A small network was trained on made-up records. Each row is its average activation on records with the value named, seen along a few directions.
Related values have similar rows: they may be neighbours, one step apart, or belong to one group.
In the rows, zero is written as 500.
Strong random noise was added to every row along 3 fixed directions; ignore it. To show where, here is one row again and again, with new noise each time:
[581 450 372 480 494 468 345 667 493 465 636 510 620 534 513 360]
[654 504 458 444 560 370 518 450 569 392 454 401 434 564 492 598]
[602 517 471 298 682 399 477 447 530 685 553 339 699 329 568 577]
[403 401 356 132 548 493 389 490 613 637 688 633 711 549 794 364]
[637 501 439 448 585 410 437 548 507 519 548 387 598 445 486 512]


Values of D:
d15: [184 401 353 305 439 592 610 388 537 430 467 755 387 811 637 360]
d9: [657 527 498 569 443 403 534 447 565 277 418 385 401 608 420 616]
d13: [428 514 623 422 558 515 580 240 501 547 524 596 433 408 534 526]
d8: [319 443 438 493 451 709 387 597 547 583 563 593 556 623 673 471]
d6: [446 668 699 442 622 505 607 308 507 847 410 378 523 255 618 674]
d11: [510 614 622 558 508 563 554 436 457 530 539 493 525 304 460 447]
d5: [368 449 437 397 463 537 644 377 502 364 383 631 306 688 402 428]
d1: [448 600 571 327 634 453 481 411 597 587 408 396 585 399 563 639]
d12: [251 482 429 370 523 486 557 494 383 735 535 492 863 324 554 295]
d14: [484 415 533 605 262 586 510 664 377 380 577 636 377 602 618 459]
d10: [491 510 606 368 686 479 357 537 511 750 470 351 776 207 398 591]
d4: [576 538 667 628 576 484 588 446 474 546 363 511 398 430 431 567]
d3: [477 499 517 608 503 517 379 476 492 620 482 407 523 516 521 577]
d7: [452 525 553 432 523 525 593 485 423 672 724 543 599 260 552 517]
d2: [544 399 408 493 413 576 553 552 629 524 513 615 454 596 582 524]
Each value of D is a pair of two hidden parts, and every pair occurs once (3 first parts, 5 second parts).
Question: d11 and d15 share the first part; d11 and d13 share the second. Which value has the first part of d13 and the second part of d15?
Answer: d5
Question: d2 and d14 share the first part; d2 and d8 share the second. Which value has the first part of d8 and the second part of d14?
Answer: d6

Values of N:
n20: [499 283 342 208 378 509 410 584 793 357 549 701 548 837 861 437]
n17: [496 508 459 570 699 509 480 533 311 754 517 234 811 198 211 498]
n7: [597 588 586 380 797 250 803 159 532 601 311 138 606 186 259 774]
n11: [453 577 505 737 480 597 357 890 201 814 648 365 870  97 251 193]
n1: [921 574 515 837 504 315 400 668 443 310 470 156 501 368 129 759]
n3: [550 648 579 438 836 437 401 393 425 938 363 135 902 105 324 537]
n12: [546 396 462 436 395 355 624 291 581 186 354 581 233 775 368 440]
n19: [587 403 319 371 541 565 236 705 530 749 783 402 880 429 682 424]
n2: [396 467 565 566 453 624 369 643 417 689 797 658 688 278 738 288]
n9: [463 312 337 457 297 556 163 736 695 205 679 721 513 971 754 262]
n4: [257 417 486 185 307 519 647 216 622 235 463 838 174 801 762 390]
n18: [682 545 467 360 619 424 403 571 576 551 612 295 766 354 604 638]
n6: [360 453 549 503 358 540 629 450 580 380 375 746 143 766 805 598]
n5: [389 487 280 906 154 755 324 968 253 245 710 813 363 783 313  22]
n10: [414 597 472 633 565 729 290 745 315 677 622 549 761 252 286 212]
n15: [115 234 226 173 308 628 370 725 577 516 635 850 772 750 727  85]
n8: [328 456 517 629 419 649 325 620 518 557 565 837 359 613 638 334]
n16: [467 456 602 628 316 572 505 508 443 368 592 770 275 656 611 461]
n13: [362 529 599 384 501 556 698 183 559 672 466 591 189 571 743 745]
n14: [548 621 503 808 405 536 526 713 326 214 563 632 415 546 202 333]
Each value of N is a pair of two hidden parts, and every pair occurs once (5 first parts, 4 second parts).
Question: n4 and n16 share the first part; n4 and n5 share the second. Which value has the first part of n5 and the second part of n16?
Answer: n13
Question: n7 and n18 share the first part; n7 and n3 share the second. Which value has the first part of n3 and the second part of n18?
Answer: n9
Question: n1 and n12 share the first part; n1 and n20 share the second. Which value has the first part of n20 and the second part of n12?
Answer: n15
Question: n11 and n6 share the first part; n11 and n10 share the second. Which value has the first part of n10 and the second part of n6?
Answer: n8

Values of P:
p18: [485 438 448  53 583 512 504 349 698 641 623 576 667 480 900 593]
p15: [468 511 430 557 560 487 391 506 530 473 487 502 557 551 359 380]
p20: [668 432 437 435 440 416 565 348 692 274 369 406 302 775 604 753]
p4: [487 549 493 376 586 438 604 374 528 494 472 368 600 425 409 502]
p17: [317 562 473 409 475 621 412 501 518 613 543 662 571 518 539 292]
p9: [375 394 293 540 360 576 395 661 352 403 602 578 581 714 434 261]
p11: [415 568 717 280 703 505 627 322 462 988 472 364 687  94 709 727]
p3: [503 564 504 533 561 509 597 429 382 637 440 394 494 357 411 536]
p5: [689 529 468 602 567 449 358 634 566 429 520 366 557 511 416 599]
p7: [260 557 508 196 501 518 607 360 571 566 559 657 497 481 698 454]
p16: [527 531 550 753 404 509 568 665 402 333 358 531 353 581 323 409]
p10: [259 323 345 202 395 488 495 380 618 364 595 797 481 734 676 292]
p8: [451 438 516 529 360 584 721 300 644 378 445 721  95 804 658 653]
p1: [761 500 473 603 511 359 499 536 633 314 288 360 455 617 410 743]
p19: [300 499 573 275 549 532 555 362 526 683 664 664 528 383 866 512]
p13: [507 469 514 655 392 502 508 512 409 319 463 563 322 500 345 380]
p2: [576 529 539 620 537 379 561 587 435 453 309 270 524 473 213 575]
p6: [560 575 641 776 451 566 516 457 497 385 371 525 235 603 427 604]
p12: [849 520 453 849 432 433 264 826 394 349 591 319 605 431 280 445]
p14: [326 377 551 456 408 597 440 559 482 463 682 802 370 628 678 338]
Each value of P is a pair of two hidden parts, and every pair occurs once (5 first parts, 4 second parts).
Question: p10 and p13 share the first part; p10 and p9 share the second. Which value has the first part of p9 and the second part of p13?
Answer: p3
Question: p18 and p19 share the first part; p18 and p1 share the second. Which value has the first part of p1 and the second part of p19?
Answer: p11
Question: p7 and p4 share the first part; p7 and p16 share the second. Which value has the first part of p16 and the second part of p4?
Answer: p2
